Each row below holds a small network's activations on one input, seen along a few directions.
Each table varies a few parts of the input and shows all the possible inputs, shuffled.
Descriptions start from the smaller parts, as in this example, which fits no table here: values(3) and (point or line(11) or (line(4) and ring(8))).
Shared parts are said once, and a part with two or three values counts as separate values.
In the rows, 128 means zero.

A family of inputs:
r1: [115 122 116 165 134 137 146 105  99 119 128 111 119 136]
r2: [112 122 119 160 131 122 150 102 102 127 134 112 116 141]
r3: [154 155 126 123 134 127 101 149 166 134 110 161 144  83]
r4: [107 129 127 147 125 119 133  93 115 135 140 109 121 144]
r5: [148 112 131 123 132 130 114 163 147 123 119 148 135 104]
r6: [ 94 146 128 154 125 144 126  87 121 137 140 108 122 144]
r7: [ 86 149 123 160 128 166 127  85 123 129 133 109 119 132]
r8: [146 129 126 132 130 135 114 151 158 125 113 147 145  90]
r9: [144  84 129  92 126  87 168 168  89 114 136 113 134 160]
r10: [164 142 133 106 133 119  96 155 160 134 112 172 136 100]
r11: [104 135 124 161 130 154 135 100 114 123 127 111 115 132]
r12: [135 122 145  33 107 103 146 145 119 142 154  99 131 186]
r13: [156 117 137 109 128 121 108 163 152 122 119 164 128 112]
What do these inputs look like to the network?
> values(2) or ring(5) or ring(6)
A walk changes only the ring(5) part. It starts at r5 and steps to r13. List the rest of the walk in order.
> r10, r3, r8

A family of inputs:
r14: [113 137 131 125 127 180 122 117 167 115 128 107 138 104]
r15: [144 157 123 132 137 167  99 125 183 142 113 153 137  79]
r16: [164 116 126  68 123  85 146 151 139 133 143 128 141 138]
r17: [139 105 154  50 102 114 136 141 123 135 147 115 127 183]
r18: [145  77 135 110 125 104 160 156 100 124 132 101 135 153]
r19: [173 123 125 149 144  72 110 159 135 121  94 195 128  72]
r20: [ 74 159 113 217 133 117 153  39  73 144 147  82 119 168]
r21: [ 74 170 131 145 112 124 122   9 105 164 166  79  88 185]
r22: [167 107 124 105 136  77 137 172 109 124 138 132 144 137]
r23: [149  58 128 131 138 102 163 150  88 106 121 120 113 149]
r24: [ 95  88 114 159 135 162 166 148  94  98 121 110 107 135]
r25: [ 61 140 108 239 142 113 160  37  56 133 136 110 107 159]
r26: [180 159 132  95 129  87 109 143 182 140 112 170 144  88]
r27: [ 80 174 107 170 121 122 147  21  88 149 148  74 108 171]
r28: [153 122 143  48 111  87 118 154 148 143 154 144 133 163]
r29: [ 95 151 149 101 122 181  88 124 159 129 132 123 134 126]
r30: [131 141 117 171 139 156  95 148 151 140 103 157 146  71]
r31: [ 91 108 125 137 125 163 163 154 104 117 133  90 127 139]
r32: [176 181 144  74 122  90  73 153 180 146 115 187 139 119]
r33: [109 115 128 167 128 174 120 135 151 110 125 110 140  98]
r34: [120 108 117 189 136 175 122 130 128  82 112 132 123  98]
r35: [147 112 115 195 137 159 104 135 152 116 103 177 121  64]
r36: [137 106 132  69 114 109 159 146  99 131 128 104 142 160]
r37: [ 89 134 149  75 109 173 137 136 124 128 150 101 117 165]
r38: [142 180 139 111 134 172  65 131 181 147 116 167 129 107]
r39: [ 96 127 128  96 118 169 165 137 119 121 136  88 127 142]
r40: [166 143 129 129 136  75 103 165 149 139 103 174 150  79]
r41: [173  88 119 125 149  75 141 166  96 107 127 151 120 132]
What do these inputs look like to the network?
> line(4) and (point or ring(6))
The inputs of r17 and r23 match in every part but the line(4) part. If r37 is changed in the same way as r17 into r23, which row does it become?
> r24

A family of inputs:
r42: [171 117 136  82 136 142 110 202 146 108 102 175 135  99]
r43: [135  95 109 202 150  93 152 122  85 109 121 131 129 119]
r44: [ 87 109 139 100 114 142 165 109  88 132 159  66 112 199]
r45: [ 81 162 137 114 110 114 143  55 104 154 166  84 112 200]
r46: [185 117 158  53 123 140  62 213 218 138 111 193 148  79]
r47: [172 146 139  60 122 132  89 209 210 141 106 158 179  63]
r48: [102 143 110 223 145 138 125  72 119 125 115 127 116  97]
r49: [ 90 167 115 203 133 154 121  47 124 142 123 127 111 117]
r50: [186 133 130 100 140  92 100 177 142 124 104 193 134 101]
r51: [168 141 122  78 134 135 124 200 170 121 106 154 162  79]
r52: [ 77 185 129 133 114 136 117  37 113 162 157  89 115 176]
r53: [200 137 152  68 125  89  54 186 212 152 116 214 147  79]
r54: [102  82 126 116 122 128 175 138  77 115 154  82 115 178]
r55: [115  73 123 153 129 122 177 152  81  95 135  97 120 142]
r56: [116  96 120 129 127  80 168 109  73 131 150 103 111 179]
r57: [127  89 119 166 135  73 169 123  78 108 134 116 118 144]
r58: [178 108 129  60 120  64 158 155 105 134 132 119 141 158]
r59: [127 117 108 230 148 119 139 100 107 113 112 136 120 102]
r60: [ 69 144 141 100 104 163 149  85 106 142 167  67 114 199]
r61: [ 90 125 113 211 138 186 132 101 123 113 116 111 116  97]
r62: [198 116 143  84 132  94  74 180 168 127 103 218 121 105]
r63: [ 71 152 121 190 130 200 128  73 132 124 126 108 116 116]
r64: [ 57 166 135 118 111 182 126  59 122 143 156  72 119 174]
r65: [ 65 170 126 157 122 200 119  59 135 135 141  85 112 139]
r66: [159  93 135  43 114 113 168 179 109 115 132 102 144 154]
r67: [180  99 148  73 126 142  80 205 176 109 104 199 124 104]
r68: [ 85 189 121 172 125 154 110  36 125 154 143 102 108 141]
r69: [113  97 110 216 143 167 146 125 112 100 109 120 122  99]
r70: [122  79 112 188 143 141 159 150  88  96 122 113 131 118]
r71: [ 99 126 136 114 119  92 159  79  85 145 158  83 111 201]
r72: [188 163 134  73 126  84  81 185 204 156 107 176 177  64]
r73: [182 161 118  88 137  85 117 173 163 135 108 175 159  78]
The inputs of r63 and r49 match in every part but one. If r70 is changed in the same way as r63 into r49, which row does it become?
> r43
What do these inputs look like to the network?
> values(2) and (point or ring(5) or ring(10))
Which other rows does r73 become when the ring(5) part takes its other values? List them by row number.
> r50, r53, r62, r72
Which other rows does r48 become when the values(2) part takes its other values? List them by row number.
> r61

A family of inputs:
r74: [139 108 125 135 133 138 133 154 128 110 114 139 127 109]
r75: [ 68 106 114 187 127 132 190  56  45 119 155  55  99 195]
r76: [125 141 135 103 124 154 113 135 147 130 127 132 130 126]
r77: [146 127 139  62 117 121 129 162 147 135 132 124 144 134]
r78: [172 130 144  41 116  82 117 162 147 143 131 150 137 143]
r79: [182  97 134  77 129  69 132 185 124 123 122 159 138 131]
r80: [ 51 138 123 154 116 145 170  35  66 140 167  46 103 207]
r81: [133 119 124 170 138 142 112 134 140 118 114 151 124  95]
r82: [160  95 129  96 129 107 146 181 124 114 120 131 143 120]
r83: [128 145 111 204 147 138 109 119 143 124 109 157 132  74]
r84: [114 178 124 169 135 152  91  99 164 143 120 148 134  90]
r85: [119 152 135 136 126 155  95 115 161 137 125 144 127 110]
What do these inputs look like to the network?
> values(2) and (point or line(5))

A family of inputs:
r86: [114 109 111 193 134 135 141 108  86 124 133 100 111 134]
r87: [154 178 120 116 129 139 102 133 166 129  99 161 138  73]
r88: [111 127 125 205 139 121 138  83  91 111 128 130 113 143]
r89: [170 103 125 141 132 119 105 172 136 121  99 161 132  94]
r90: [151  83 129  84 140 106 149 218 112  96 109 140 153 118]
r91: [133 148 126 146 125 118  87 130 191 156 127 154 159  68]
r92: [ 64 141 153 111 106 183 122  95 128 137 156  98 104 164]
r93: [172  87 137 110 133 125 127 177 147 117 112 135 137 101]
r94: [149 146 136  71 132 152  89 153 178 146 130 150 140 118]
r95: [164  96 130  99 129 119 159 211 138 113 115 144 144 119]
r96: [170 120 133 155 144 105 108 149 137 129 108 189 133  86]
r97: [ 94 167 126 134 120 168 130  79 118 141 135  98 130 148]
r98: [ 92 188 120 161 134 154 134  73 120 127 119  97 119 122]
r99: [103 139 104 217 148 121 129  77 103 115 124 141 100 131]
r100: [161 128 120 163 145 104  97 136 151 117  96 199 118  77]
r101: [189 133 150  12 113  22 129 166 118 155 159 135 143 185]
r102: [156 161 126  88 123 147  99 143 166 139 120 156 152 100]
r103: [129 137 152  61 109 158  82 167 185 122 132 155 121 124]
r104: [ 85 149 137 117 123 178 122  83 128 145 138  98 119 171]
r105: [ 96  74 112 134 135 126 181 135  63  96 143  85 128 153]
r106: [117 120 129  59 105  54 173  78  78 166 162  82 110 221]
r107: [113  89 129 158 125 145 161 103  98 107 140  80 114 146]
r108: [109  92 116 149 122 139 190 131  89 113 146  87 119 157]
r109: [ 77 161 125 189 126 136 119  72 146 150 143  95 137 119]
What do these inputs look like to the network?
> values(2) and (point or line(5) or line(6))
A walk changes only the line(6) part. It starts at r105 and steps to r108. List the rest of the walk in order.
> r107, r86, r88, r99

A family of inputs:
r110: [114 193 132 131 120 149  93  88 158 155 121 150 143 105]
r111: [125 180 121 142 132 155  97 107 154 136 126 136 111  96]
r112: [132 108 136 137 128 145 121 131 107 119 142 122 100 158]
r113: [108 138  90 214 156 144 136  72 105 116 116 129 123 105]
r114: [131 109 123  65 122 140 157 145 114 116 140  85 141 157]
r115: [117 150 101 206 145 154 144 100 125 115 116 121 135  98]
r116: [114 142 136  97 123 124 116 128 138 136 150 127 118 151]
r117: [125 150 145  51 113  99 138 113 125 160 138 107 144 182]
r118: [189 134 127 131 146 114  80 197 172 106  79 195 156  52]
r119: [129 101 139  97 122 126 158 133  84 114 132 114 109 178]
r120: [119 112 125 168 127 121 152 132 102 126 146  94 122 143]
r121: [106  92 124 137 125  86 177 106  53 115 139  89 118 171]
r122: [109 162 147 107 107 129 100  91 165 160 132 139 138 132]
r123: [205  93 128  50 127  68 146 225 137 133 110 183 148 103]
r124: [130 144 121 179 142 174 109 108 126 120 112 143 104 109]
r125: [127 156 136  89 117 119 104 104 146 152 151 120 139 163]
r126: [115 104 131 127 119 100 188 134  78 120 137  84 132 164]
r127: [126 113 128 152 126 157 120 106 131 110 125 136 106 138]
r128: [119 153 116 149 135 182 107 127 153 126 116 119 135  85]
r129: [102 118 126 184 127 131 153 110 126 124 123 117 131 122]
r130: [104 121 133 123 118 163 121 129 157 126 124 121 140 112]
r131: [189  98 138  86 137  83 108 219 158 127 112 193 153  88]
r132: [109 100 116 177 135 109 142 105  79 124 146 100 108 150]
r133: [121 150 136 119 119 136 105 110 159 140 139 127 106 121]
r134: [106 107 114 196 137 121 139  84 105 127 130 113 108 126]
r135: [110 114 131 104 123 153 127 147 134 126 140 111 141 136]
r136: [180 105 148 106 133  96  98 202 176 119  96 199 155  66]
r137: [122 137 136  59 121 106 147 132 117 135 144 108 120 171]
The inputs of r129 and r115 match in every part but one. If r127 is changed in the same way as r129 into r115, which row does it become?
> r124
What do these inputs look like to the network?
> line(4) and (point or line(6))
Which other rows does r130 become when the line(4) part takes its other values? List them by row number.
> r114, r128, r135
Which other rows does r121 become when the line(6) part takes its other values? List them by row number.
> r114, r117, r119, r126, r137
Which other rows agree with r132 in the line(4) part? List them by row number.
> r112, r116, r120, r125, r131, r135

A family of inputs:
r138: [ 87 107 117 142 128 115 161 110  78 126 146  88 117 169]
r139: [159 116 142  68 126 127 130 193 164 134 127 130 158 112]
r140: [ 91 129 113 194 147 141 142  88  98 124 143 105 116 127]
r141: [107  99 109 226 133 127 163  90  95 121 133 102 118 122]
r142: [109 165 147 138 125 136  79  69 175 156 149 135 122 126]
r143: [153 163 116 116 133 111 112 144 163 135 105 144 160  72]
r144: [ 99 150 121 178 135 169 133  78 105 124 130  90 127 137]
r145: [144 138 128 119 140 150 108 170 185 127 111 151 164  73]
r146: [154 116 133 144 140 125  99 149 135 115 101 186 116  96]
r147: [181 137 130  88 138  80 134 159 122 128 123 158 128 142]
r148: [140 109 133 137 126 153  94 179 161 107 111 172 130  82]
r149: [ 94 129 129 125 121 142 158  99  92 123 138  78 127 179]
r150: [172 136 121  64 124  90 133 159 145 142 125 128 159 110]
r151: [162 159 123 142 142 101 113 142 136 125 107 179 131 101]
r152: [166  96 146  91 126 100 120 172 116 118 113 162 109 134]
r153: [ 83 145 126  99 110 165 158  89 100 131 141  94 105 182]
r154: [158  83 143  83 114 131 113 199 144 111 127 149 128 122]
r155: [ 88 168 118 150 128 191 128  68 115 132 132 102 103 140]
r156: [110 138 145  89 102 108  97  96 151 167 161 123 127 169]
r157: [102  79 119 168 123  98 183 107  82 115 136  82 116 164]
The inputs of r154 and r148 match in every part but one. If r153 is changed in the same way as r154 into r148, which row does it become?
> r155
What do these inputs look like to the network?
> values(2) and (point or line(4) or ring(5))
